A small network was trained on made-up records. Each row is its average activation on records with the value named, seen along a few directions.
Values that are neighbours, or in one group, have similar rows; names and order tell nothing.
(in the rows, 500 means zero)
Strong random noise was added to every row along 4 fixed directions; ignore it. To show where, here is one row again and again, with new noise each time:
[577 603 458 498 461 386 650 490 620 482 379 509 375 471 712]
[484 334 423 455 545 536 390 427 663 568 570 538 607 507 530]
[525 639 526 675 401 447 681 574 198 477 275 505 306 432 583]
[591 307 476 439 634 407 464 417 741 618 493 472 665 551 843]
[413 228 441 523 611 606 285 434 505 627 623 532 741 506 449]
[456 605 403 515 422 510 551 492 557 456 486 565 384 431 426]


Field M:
m9: [532 516 519 498 488 430 565 582 393 514 483 398 467 547 523]
m4: [597 597 633 563 507 473 581 545 405 501 436 535 445 505 605]
m10: [489 554 420 419 472 402 505 448 730 454 514 470 404 434 615]
m13: [494 419 453 459 586 458 441 394 618 531 561 520 586 485 579]
m7: [649 329 638 412 405 555 431 511 505 498 467 473 431 679 466]
m5: [653 484 554 516 535 379 595 495 571 532 382 516 452 467 703]
m2: [572 475 543 561 538 522 505 511 460 506 478 574 467 498 490]
m6: [564 566 616 516 471 531 488 567 462 407 430 506 486 562 436]
m11: [496 520 519 430 492 507 502 546 575 481 591 465 492 592 411]
m12: [366 567 437 394 563 474 500 425 610 466 621 432 598 493 514]
m1: [589  59 565 363 293 625 355 479 418 583 424 450 484 642 374]
m3: [495 524 552 456 551 460 560 476 386 541 461 372 605 496 678]
m8: [524 490 523 471 496 627 395 509 604 432 574 564 531 536 333]
The values of M form a line.
- List every value one step from m8, in the order listed. => m4, m6
- List every value one step from m13, in the order listed. => m10, m5
- List every value one step from m11, in the order listed. => m9, m7

Field Z:
z10: [531 449 482 505 507 599 394 477 557 496 496 565 503 478 376]
z2: [373 906 369 520 506 387 704 574 542 411 467 439 402 461 473]
z12: [484 463 415 364 523 413 469 507 801 495 592 487 618 525 632]
z1: [532 407 501 588 434 455 499 422 325 559 339 462 412 524 669]
z3: [380 631 426 467 548 592 401 574 538 427 740 527 633 518 251]
z7: [643 628 505 488 528 421 686 489 624 491 460 487 466 412 664]
z4: [446 615 443 524 528 520 458 491 457 415 534 625 368 459 244]
z14: [322 295 488 517 736 589 307 467 409 688 691 407 837 555 517]
z8: [538 443 434 510 589 374 568 453 530 550 533 512 566 428 672]
z13: [447 359 518 345 482 565 406 484 474 483 497 456 620 514 429]
z5: [450 655 642 549 613 445 597 569 488 451 518 472 579 457 484]
z11: [404 760 527 500 554 543 553 521 622 403 619 515 541 526 433]
z9: [446 476 514 625 563 544 373 495 416 591 531 506 607 473 488]
z6: [532 499 467 586 359 431 602 496 474 522 451 529 296 429 564]
The values of Z form 4 separate groups.
- List the group mates of z7, in the order listed. => z10, z4, z9
- List the group mates of z13, in the order listed. => z2, z12, z14
- List the group mates of z1, in the order listed. => z8, z6
